These are the activations of a small neural network, seen along a few directions. Each row is one input.
In each table, some parts of the input vary, and every possible input appears once, in random order.
A made-up example of a description, with smaller parts first: one of 8 places around a ring, together with either a single point or one of 9 places along a line or (one of 3 separate values, together with one of 4 places along a line).
Shared parts are said once, and a part with two or three values counts as separate values.
In the rows, zero is written as 128.

Other details of the inputs vary at random and push rows far along two fixed directions, the same in every table; ignore that.
To show where, the next rows are all for the same input, with only those details redrawn:
[156  73 102  61 137 133 137 124 170 141  63  56 111  71]
[118  77  92 103 130 161 137 100 157 120 129 101 119 125]
[179 163 154  93 121  84 118 141 120 166  51 153  86 101]
[188 168 162  75 129  81 119 151 116 180  33 145  79  82]
[112 143 118 153 113 135 129  93 120 121 160 198 107 186]
[163 167 153 113 117  93 118 131 109 159  81 182  85 130]
[164 170 152 110 116  94 119 132 108 160  76 176  83 120]
[105  63  80 112 124 165 137  88 163 108 146  99 125 139]

Table:
x1: [101 158  96 204 133 174 135 144 110  97 204 143 154 187]
x2: [ 89 183 157 164 118 131 105 127  86 144 149 143 159 191]
x3: [ 91  89 117 105 137 156 124  66 149 104 129  93 136 130]
x4: [156 210 169 136 132 104 109 179  99 124 102 134 141 137]
x5: [ 86 105 156 140 142 152 118  60 144 100 160 118 149 155]
x6: [142  66 134 129 124 140 176 110 171 124 149  96 165  82]
x7: [122 163 186 144 154  95 109  99 116 108 126 163 121 159]
x8: [118  77  91  99 130 153 137  99 155 124 122  99 115 121]
x9: [122  84 130 173 130 125 173 110 153  85 199 138 155 139]
x10: [ 88 186 149 172 146 119 112 140  78 118 162 152 156 207]
x11: [146  74  96  80 156 132 143 129 159 115  92  70 105  97]
x12: [120 111 130 187 123 134 162 120 126  86 198 186 116 175]
x13: [129 163 105 180  92 143 114 153  69 147 182 153 152 161]
x14: [ 86  86 103 113 156 140 129  80 152  76 143  86 126 139]
x15: [134 188 125 170  99 152 123 156 102 144 142 143 145 142]
x16: [161 105  86 103 142 131 124 189 113 149 121  26 143  66]
x17: [ 92  63  94  83 128 128 106 172 165 153 105  81 152  28]
x18: [135  83 130 141 109 147 163 118 153 118 161 134 132 127]
x19: [179 206 180 104 116 108 103 177 105 161  57 117 146  95]
x20: [101 161 138 136 132  76 103 199 118 150 142 199 122  94]
What is each input in this table made of?
> one of 2 separate values, together with either a single point or one of 4 places along a line or one of 5 places along a line
The inputs of x18 and x12 match in every part but the choice among 2 separate values. If x19 is changed in the same way as x18 into x12, which row does it become?
> x4
Change only the choice among 2 separate values in x7. List by row number the other rows that result.
> x5
Change only the place on the line of 4 in x4. List by row number the other rows that result.
> x1, x10, x16

Table:
x21: [124 148 127 157 114 125 129 124 113 126 157 187 114 155]
x22: [ 93  79 103 131 141 161 136  86 152  97 164  91 147 150]
x23: [ 90 100  79 148 128 176 128 136 134 111 180  78 169 140]
x24: [143  99 127 107 131 132 139 129 148 128 111  89 135  97]
x25: [137 130 126 118 137 134 122 170 123 140 116  71 155  93]
x26: [101  95 105 152 127 152 141 106 144 101 179 138 135 146]
x27: [ 99  93 115 114 140 146 127  99 154 105 133  90 145 130]
x28: [175 113 143  69 145 110 134 147 146 145  56  57 124  66]
x29: [103 112 103 148 125 161 138  97 132 101 173 132 134 175]
x30: [159 107 130  65 142 116 122 136 144 149  55  57 118  73]
x31: [184 182 171 110 117  84 122 158 102 170  65 163  99 100]
x32: [107 152 139 180 111 113 131 124 109 120 181 222 119 171]
x33: [131 170 144 161 109  96 122 143 103 143 140 217 105 148]
x34: [147 211 179 131 126  84 101 138  89 155  82 200  94 147]
What is each input in this table made of?
> one of 2 separate values, together with either a single point or one of 6 places along a line
The inputs of x22 and x30 match in every part but the choice among 2 separate values. If x25 is changed in the same way as x22 into x30, which row does it become?
> x23
Change only the place on the line of 6 in x27. List by row number the other rows that result.
> x22, x24, x26, x28, x32
